[105, 131, 114, 140] result: 131
[[137, 119, 157, 133, 157], [126, 126, 119, 131, 103], [131, 132, 135, 126, 120]] result: 135
[133, 112, 114, 106, 137] result: 114
[[122, 140, 122, 126, 130, 129], [111, 157, 117, 133, 143, 145], [138, 133, 120, 131, 124, 125]] result: 131
[99, 149, 155, 121, 157, 109] result: 121
[139, 128, 129, 113, 156, 143, 138] result: 156
---
[[124 110 141 105]
 [134 151 112 115]] yields 151

[[110 135 118 152 131]
 [119 130 131 138 120]] yields 131

[[101 120 129 150]
 [101 120 149 142]] yields 120

[[125 132 148 141 128 104 132]
 [143 119 135 134 135 112 111]] yields 135

[[133 112  98 114 118 122]
 [148 107 118 105 146 156]] yields 105

[[116 127 105 155]
 [158 123 124 152]] yields 123

[[126 127 130 118  99]
 [125 127 128 118  98]] yields 128
---
[[116 123 126 129 118 126]
 [107 133 121 105 128 102]] → 126

[[136 138 113 121 132]
 [126 139 128 118 106]
 [144 117 136 134 114]] → 106

[[147 118 119  99 147 142]
 [123 124 150 118 119 134]
 [128 136 104 149 132 117]] → 134

[[137 126 132  99 135 104]
 [124 141 113 144 123 104]
 [136 125 136 110 130 104]] → 104

[[126 129 126 129 123 118 124]
 [144 130 120 121 131 140 150]] → 124

[[154 149 107 158]
 [155 157 147 131]
 [157 158 129 156]] → 131

[[119 109 140 120 123]
 [118 104 146 116 131]] → 123
---
[132 131 126 141 106 132 118]	118
[152 137 113 135 111]	111
[121 106 106 124 157]	157
[144 140 151 145 134]	134
[116 110 136 133 156]	156
[124 143 100 119 141 136 140]	140
---
132,105,133,118
132,139,109,128
132,109,120,149
: 118, 132

145,144,106,103,142: 142, 145

118,156,119,132,128,133,104: 104, 118

109,128,123,113,120,113
143,153,139,132,116,139
134,151,138,127,118,133
: 113, 134

123,127,100,123,115,141,116: 116, 123

150,121,141,133: 133, 150

146,114,148,148,144,107: 107, 146

157,112,139,131,149,118: 118, 157

132,151,127,110,141: 141, 132
---
141	118	151	144	116	108	135 -> 141

108	139	126	111	126	107	150
150	136	123	112	107	118	133
-> 108

144	111	142	150
145	131	148	144
-> 144

121	106	135	147	109	153 -> 121

108	151	104	107	157 -> 108

152	150	151	151	154	153 -> 152
---
Q:
[[132 119 123 103 100 143]
 [125 134 112 146 148 118]]
A: 103

Q: [130 122 105 155 116 121]
A: 116

Q: [139 133 142 114 105]
A: 114

Q: [151 149 103 137]
A: 137

Q:
[[128 128 128 129 128 127]
 [129 126 125 133 127 125]
 [148 137 105 111 121 130]]
A: 111

Q:
[[107 121 149 108 149]
 [111 121 147 111 145]]
A: 108

Q: [130 149 125 143 105 132]
A: 125
---
[139 144 147 150 148 121 123] yields 144

[107 109 158  99 105 134 104] yields 107

[149 123 115 119 122] yields 122

[142 151 147 148 141] yields 147

[[137 150 118 133 118]
 [141 152 119 133 118]
 [123 148 111 128 115]] yields 128

[105 122 134 131 145] yields 131
---
[107 148 104 111 153 106 150] Out: 106

[121 130 155 141 115 142 131] Out: 121

[[138 108 107 125]
 [139 102 104 126]] Out: 104

[114 136 143 135 103 102 123] Out: 103

[[123 127 126 116 130 107]
 [134 130 131 136 129 144]] Out: 116

[[131 143 136 126 118 123 144]
 [123 134 127 126 122 130 135]
 [129 100 131 127 147 122 101]] Out: 101

[[131 131 134 127 125 126 128]
 [116 122 114 132 139 154 132]
 [142 132 138 111 127 120 132]] Out: 114

[130 157 122 124 141 144 130] Out: 124

[[128 127 129 129]
 [119 138 101 125]] Out: 119

[105 147 116 127 138] Out: 116
---
[[138 138 135 124]
 [100 110 135 152]] => 124

[[101 147 128 124 146 141]
 [ 99 144 128 123 145 140]] => 141

[[151 133 149 128]
 [156 122 109 139]] => 128

[[119 128 125 141 100 129]
 [122 143 139 123 149 136]] => 129

[[132 114 107 131 109 115 100]
 [111 116 147 135 138 150 146]] => 100

[[145 120 128 136 135 128 118]
 [111 150 144 133 130 142 149]] => 118

[[151 139 117 111]
 [115 117 127 126]] => 111

[[123 110 119 106]
 [128 110 129 112]] => 106
---
Input:
[[150 135 157 139]
 [109 103 118 120]
 [155 136 153 135]]
Output: 118

Input:
[[155 132 128 128]
 [140 155 132 128]]
Output: 132

Input:
[[150 110 113 139]
 [155 107 106 136]
 [118 115 151 124]]
Output: 106

Input:
[[105 117 103 131]
 [147 148 112 150]
 [150 150 110 154]]
Output: 112

Input:
[[132 115 118 135]
 [125  99 133 128]]
Output: 133

Input:
[[134 114 150 136]
 [100 135 115 103]]
Output: 115

Input:
[[149 104 135 103]
 [104 149 111 148]]
Output: 111

Input:
[[152 149 150 104]
 [123 107 125 102]
 [152 148 105 103]]
Output: 125
---
[139 102 116 122 126] value 126
[158 131 125 137 128 142 135] value 135
[107 128 123 112] value 112
[148 129 126 104 122 132 139] value 139
[157 135 146 138 141 131 102] value 102
[148 108 135 106 104 119] value 119
[119 138 145 158 124 127] value 127
[108 132 132 133 131 104 112] value 112
---
[149 138 143 106 126 133 121] ==> 149
[150 125 146 112 157 146] ==> 150
[144 136 121 141 132 120 150] ==> 144
[142 138 157 133] ==> 142
[153  98 119 107 118] ==> 153
[128 140 145 136 121 128 153] ==> 128
[150 152 136 126] ==> 150
[135 152 154 111 156] ==> 135
---
Q:
[[136 144 140 138 142 152 136]
 [110 127 125 131 130 128 130]
 [134 123 132 121 117 139 140]]
A: 132

Q: [152 123 141 117 127 134 136]
A: 134

Q: [104 101 125 136 133]
A: 125

Q: [137 153 134 149 126]
A: 137

Q: [149 104 130 102 141 152 128]
A: 130

Q: [129 113 140 153 124 143 124]
A: 129
---
[ 99 149 114 110] Out: 149

[[151 147 141 134]
 [158 153 111 149]] Out: 147

[156 125 114  99] Out: 125

[124  99 122 115] Out: 99

[[122 106 150 128]
 [121 105 150 138]
 [124 104 154 127]] Out: 106

[[149 113 127 115]
 [139 119 133 117]] Out: 113

[128 151 123 108] Out: 151
---
[148, 147, 112, 144, 130, 150, 111] Answer: 150, 111

[100, 143, 150, 118, 155, 121] Answer: 155, 100

[157, 110, 118, 149, 155, 102, 124] Answer: 157, 102

[101, 150, 156, 153, 151, 154] Answer: 156, 101

[[129, 139, 144, 134, 131],
 [126, 115, 125, 123, 105],
 [133, 134, 135, 131, 114]] Answer: 144, 105

[139, 151, 110, 138] Answer: 151, 110

[[114, 154, 125, 126, 132],
 [147, 112, 136, 125, 119]] Answer: 154, 112

[[127, 125, 128, 132, 133, 120],
 [128, 128, 128, 127, 127, 129],
 [123, 120, 129, 143, 146, 99]] Answer: 146, 99

[123, 139, 130, 111, 154, 127] Answer: 154, 111
---
[[138 102 133 130 124]
 [135 121 108 115 145]] yields 115

[[153 137 128 128 132]
 [128 128 135 154 134]
 [154 136 128 128 133]] yields 154

[[112 118 125 123]
 [122 125 149 152]
 [146 142 124 122]] yields 149

[[117 132 118 132 121 131]
 [121 128 129 126 123 135]
 [134 116 130 124  98 113]] yields 123

[[101 116 116 153]
 [134 130 154 100]
 [102 116 149 151]] yields 154

[[112 109 135 137 133]
 [145 146 118 121 122]
 [123 152 132 118 141]] yields 121

[[143 140 129 156]
 [119 129 136 141]
 [119 127 138 140]] yields 136
---
[125  99 152 148 132 112 123] gives 148, 152
[113 119 156 123 130] gives 156, 156
[118 112 142 150 142] gives 142, 150
[119 108 130 133 149 123 154] gives 133, 154
[134 126 133 142 129 107 117] gives 142, 142
[111 129  98 156 116 141 139] gives 156, 156
